Small tables with named rows and columns. After each table, cells are looked up by row and column.

fik:
	lek	tok	kigudi	pirut	rumuzon
sif	43	74	53	81	53
vekom	82	66	91	59	23
supur	63	50	43	69	34
lusid	53	53	58	47	38
sepu	52	44	58	41	72

sif, pirut: 81
supur, kigudi: 43
lusid, kigudi: 58
sepu, rumuzon: 72
vekom, kigudi: 91
sif, lek: 43
supur, rumuzon: 34
sif, tok: 74
vekom, lek: 82
vekom, tok: 66
lusid, rumuzon: 38
sepu, tok: 44
sif, kigudi: 53
Row with the largest lek: vekom

div =
|  | bupinid | tuvege | nufalig | zer | tababu | sim | tasodaf | zikol | fati |
|---|---|---|---|---|---|---|---|---|---|
| gasu | 57 | 57 | 57 | 55 | 53 | 58 | 60 | 60 | 56 |
| lanug | 132 | 147 | 172 | 162 | 138 | 119 | 180 | 178 | 128 |
| boku | 161 | 112 | 60 | 92 | 178 | 205 | 37 | 41 | 185 |

boku, zikol: 41
boku, tababu: 178
boku, tuvege: 112
lanug, tababu: 138
lanug, bupinid: 132
lanug, fati: 128
lanug, zikol: 178
gasu, sim: 58
boku, zer: 92
gasu, zer: 55
gasu, fati: 56
gasu, bupinid: 57
boku, fati: 185
lanug, nufalig: 172
lanug, sim: 119
gasu, tuvege: 57
boku, nufalig: 60
boku, sim: 205
gasu, tasodaf: 60
boku, bupinid: 161

Table rano
fields: rakeba, mikevat
gug: [90, 72]
zoz: [246, 45]
zem: [28, 141]

mikevat of gug = 72
rakeba of zoz = 246
mikevat of zoz = 45
mikevat of zem = 141
rakeba of zem = 28
rakeba of gug = 90

vareni:
fields: rorul, tenife, vudugip, timilu, zekidap, zed, piperar, nef, rire
mutezit: [192, 158, 188, 49, 204, 143, 176, 130, 145]
golalug: [166, 159, 169, 91, 229, 98, 172, 128, 90]
rati: [227, 158, 208, 26, 228, 98, 173, 129, 94]
kas: [171, 147, 142, 164, 201, 144, 172, 130, 162]
nom: [159, 154, 150, 154, 185, 179, 177, 126, 117]
takub: [159, 155, 161, 97, 188, 174, 183, 128, 127]
git: [171, 187, 113, 100, 230, 99, 173, 130, 97]
kap: [154, 182, 122, 102, 234, 99, 174, 125, 93]

nef of kas is 130
zekidap of git is 230
timilu of kap is 102
rire of nom is 117
vudugip of nom is 150
zed of rati is 98
rorul of kap is 154
piperar of kas is 172
zekidap of mutezit is 204
tenife of rati is 158
piperar of kap is 174
vudugip of mutezit is 188
zekidap of takub is 188
rire of takub is 127
zekidap of kas is 201
timilu of kas is 164
piperar of rati is 173
nef of takub is 128
tenife of nom is 154
zed of mutezit is 143

tirori
          feni  gafopa  sudut  lifopu  tabun   nago  gasito
neta     -59.3    40.6   35.9    -4.9   22.7   -0.8   -48.3
zon       22.1     2.7  -46.2    -7.7  -19.9    7.8   -14.7
giti     -68.7    12.0  -19.8    -6.0   -9.3    0.9   -20.3
petof    -41.7    28.8   -7.0     2.1   16.0   12.2   -16.7
gurad     78.9    24.4    1.6   -17.8  -20.1  -13.6    -3.0
tor       -8.2   -37.6  -39.1   -17.9   30.9   -9.6    49.7
lipato     7.6    13.0  -17.4     3.5   -9.8   -0.5    -1.0
lazeked  -44.7     8.4    9.9     1.2   26.4  -11.3    12.5
gupu      39.2    -1.0    1.1    47.5    8.8  -15.1   -42.0
tunipeg    6.2   -37.8   -2.5     9.1   -6.5   -7.2   -25.9
vizime    28.9     6.8  -30.9    17.5   21.7  -14.0    -0.9
dab        1.3   -25.6    9.1    25.0  -26.2   -1.6     9.2

gurad, tabun: -20.1
neta, nago: -0.8
lipato, nago: -0.5
giti, sudut: -19.8
gupu, sudut: 1.1
tor, sudut: -39.1
lazeked, lifopu: 1.2
petof, gasito: -16.7
lipato, tabun: -9.8
dab, tabun: -26.2
tunipeg, tabun: -6.5
petof, sudut: -7.0
vizime, gafopa: 6.8
neta, gasito: -48.3
dab, sudut: 9.1

kagut =
|  | tedeve | tamuzo |
|---|---|---|
| dof | 3 | 191 |
| sosuze | 19 | 215 |
| zogosa | 116 | 238 |
| sov | 20 | 213 |

dof, tamuzo -> 191
sosuze, tamuzo -> 215
sov, tamuzo -> 213
dof, tedeve -> 3
zogosa, tedeve -> 116
sosuze, tedeve -> 19
zogosa, tamuzo -> 238
sov, tedeve -> 20
Row with the largest tedeve: zogosa

tof
columns: zadutik, zonabe, rukoze, fazum, nenulid, nep, nek, zad
fozavi: [189, 107, 169, 168, 99, 86, 28, 107]
pid: [107, 161, 169, 107, 156, 64, 28, 228]
zomu: [189, 209, 180, 168, 107, 107, 164, 61]
mekir: [189, 224, 193, 168, 233, 166, 147, 94]
lobu: [45, 249, 242, 189, 65, 99, 86, 149]
gurenaf: [189, 209, 180, 168, 107, 107, 164, 61]

What is the zonabe of fozavi in tof? 107
What is the nep of lobu in tof? 99
What is the nep of pid in tof? 64
What is the nek of mekir in tof? 147
What is the zonabe of zomu in tof? 209
What is the zonabe of lobu in tof? 249
What is the fazum of fozavi in tof? 168
What is the nek of zomu in tof? 164
What is the nep of zomu in tof? 107
What is the nep of gurenaf in tof? 107
What is the zadutik of zomu in tof? 189
What is the zadutik of mekir in tof? 189
What is the rukoze of zomu in tof? 180
What is the zonabe of mekir in tof? 224
What is the fazum of gurenaf in tof? 168
What is the rukoze of pid in tof? 169
What is the fazum of zomu in tof? 168
Which row has the largest nenulid? mekir

kas:
	lunefe	kiv	luram	nuvi
fifako	-60	-56	62	40
kig	32	20	-51	41
bofe	39	-7	15	65

fifako, luram: 62
bofe, nuvi: 65
bofe, kiv: -7
bofe, luram: 15
kig, lunefe: 32
fifako, lunefe: -60
kig, kiv: 20
fifako, kiv: -56
kig, nuvi: 41
kig, luram: -51
bofe, lunefe: 39

sim:
|  | kom | ruf | rodegik | nak | pufof | tegirup | dobu | bok | fik |
|---|---|---|---|---|---|---|---|---|---|
| ludep | 0.6 | 0.5 | 0.5 | 0.5 | 0.6 | 0.5 | 0.1 | 0.7 | 0.6 |
| tuv | 0.4 | 0.5 | 0.4 | 0.5 | 0.5 | 0.4 | 0.8 | 0.4 | 0.5 |
| gemunel | 0.5 | 0.5 | 0.4 | 0.4 | 0.5 | 0.5 | 0.2 | 0.5 | 0.5 |
| fiv | 0.6 | 0.6 | 0.4 | 0.4 | 0.6 | 0.5 | 0.2 | 0.7 | 0.6 |
| sipu | 0.5 | 0.5 | 0.5 | 0.6 | 0.5 | 0.5 | 0.1 | 0.6 | 0.5 |
| dudu | 0.5 | 0.6 | 0.5 | 0.6 | 0.6 | 0.5 | 0.5 | 0.6 | 0.6 |
| zude | 0.4 | 0.5 | 0.5 | 0.5 | 0.5 | 0.4 | 0.7 | 0.4 | 0.4 |
| mapak | 0.4 | 0.5 | 0.3 | 0.3 | 0.6 | 0.4 | 0.6 | 0.4 | 0.5 |
| nek | 0.5 | 0.5 | 0.5 | 0.6 | 0.5 | 0.5 | 0.4 | 0.5 | 0.5 |
| timan | 0.5 | 0.5 | 0.5 | 0.5 | 0.5 | 0.5 | 0.1 | 0.6 | 0.5 |
| noroso | 0.4 | 0.4 | 0.5 | 0.6 | 0.4 | 0.5 | 0.6 | 0.4 | 0.4 |
| pesadi | 0.5 | 0.5 | 0.4 | 0.4 | 0.6 | 0.5 | 0.1 | 0.6 | 0.6 |
| sirud | 0.5 | 0.5 | 0.5 | 0.6 | 0.4 | 0.5 | 0.3 | 0.4 | 0.4 |
| rim | 0.6 | 0.5 | 0.5 | 0.6 | 0.5 | 0.5 | 0.1 | 0.7 | 0.6 |

timan, rodegik => 0.5
zude, tegirup => 0.4
sipu, rodegik => 0.5
sirud, pufof => 0.4
dudu, dobu => 0.5
ludep, pufof => 0.6
ludep, ruf => 0.5
sipu, fik => 0.5
noroso, rodegik => 0.5
mapak, tegirup => 0.4
fiv, pufof => 0.6
sirud, tegirup => 0.5
zude, rodegik => 0.5
mapak, ruf => 0.5
sirud, nak => 0.6
tuv, ruf => 0.5
sipu, tegirup => 0.5
sipu, bok => 0.6
fiv, ruf => 0.6
Row with the largest dobu: tuv

